A small network was shown many inputs. Here are its activations along a few directions, one row for each input.
Each table varies a few parts of the input and shows all the possible inputs, shuffled.
A made-up example of a description, with smaller parts first: one of 5 places around a ring, together with either a single point or one of 11 places around a ring or (one of 3 separate values, together with one of 4 places along a line).
Shared parts are said once, and a part with two or three values counts as separate values.
In the rows, zero is written as 128.

Other details of the inputs shift rows strongly along three fixed directions, in all tables alike. That doesn't count.

Table:
r1: [142 145  87 151 156 102 155 127  64 144 102 207 147]
r2: [125 130 143 126 114 112 100 115 152 152 121  79 131]
r3: [127 130 140 138 129 110 108 132 158 159 118  87 124]
r4: [130 126 152 118 155 164 155 118 141 111 145 135 105]
r5: [134 137 141 132 127 109 109 123 157 152 118  77 131]
r6: [102 130 150 119 118 172 147 121 142 102 149 136 102]
r7: [117 140 140 129 143 175 174 113 106  78 144 197  96]
r8: [110 125 156 112 117 172 147 109 150 100 159 114 102]
r9: [116 149 115 128 126 108 129 113 106 159 122 128 135]
r10: [138 132 143 144 127 123 108 146 165 171 112  93 117]
r11: [112 127 133 125 115 115 105 138 151 166 129  84 126]
r12: [116 142 115 135 124 107 129 118 105 164 127 132 133]
r13: [139 152 127 148 148 110 142 111 117 158 107 128 137]
r14: [189  81  44 128 118  87 119 181  86  64  93 157 202]
r15: [165  57 100 100  78 103  54 189 179  83 119  41 178]
r16: [116 126 145 135 111 117  94 132 158 160 121  91 124]
r17: [124 130 152 116 146 155 152 109 134 104 156 135 107]
r18: [114 152  85 157 119 106 147 131  55 139 103 207 143]
r19: [106 124 169 118 117 175 130 122 156 103 150 125  94]
r20: [126 132 140 132 130 110 103 140 159 167 123  93 122]
r21: [108 145 117 140 122 110 123 131 111 169 120 139 129]
r22: [131 149  89 151 142  97 147 132  61 140 106 211 139]
r23: [112 141 126 141 129 106 115 121 112 168 119 142 129]
r24: [162  60 115  85  90 153 101 160 160  22 152  90 159]
r25: [115 128 163 100 133 167 135 100 146  99 159 113 105]
r26: [180  71 100  97 122 163 148 158 129   4 146 141 162]
r27: [115 120 163 106 130 164 134 105 146 104 163 117 104]
r28: [134 146 126 149 144 109 128 135 119 183 108 143 121]
r29: [102 131 150 114 119 170 143 132 138 109 154 140  99]
r30: [114 138 124 137 132 103 118 116 109 165 120 137 130]
r31: [172  90  36 114  88  79 108 170  78  67  98 143 208]
r32: [134 137 139 125 134 106 107 126 153 158 124  79 131]
r33: [133 130 141 138 126 108 110 126 156 156 124  84 128]
r34: [139 144 126 145 152 106 138 118 112 170 118 134 133]
r35: [102 136 135 121 133 175 177 102 100  81 151 183 104]
r36: [132 144 142 115 168 174 189  96  99  79 149 182 112]
r37: [111 143 128 143 124 107 113 128 111 173 117 144 124]
r38: [129 126 162 124 143 176 148 121 164 107 143 124  98]
r39: [127 129 139 131 135 107 106 135 154 165 123  88 124]
r40: [122 149 124 154 136 106 126 122 120 164 110 142 125]
Description of these inputs: one of 2 separate values, together with one of 4 places along a line, together with one of 5 places along a line.
Changing only the choice among 2 separate values turns r35 into r11. The same change can be made to r15. Which row results?
Answer: r30
Which other rows does r7 become when the place on the line of 4 takes its other values? List them by row number.
Answer: r10, r18, r19
Which other rows does r34 become when the choice among 2 separate values takes its other values? List them by row number.
Answer: r26
Which other rows does r29 become when the choice among 2 separate values takes its other values? List them by row number.
Answer: r18
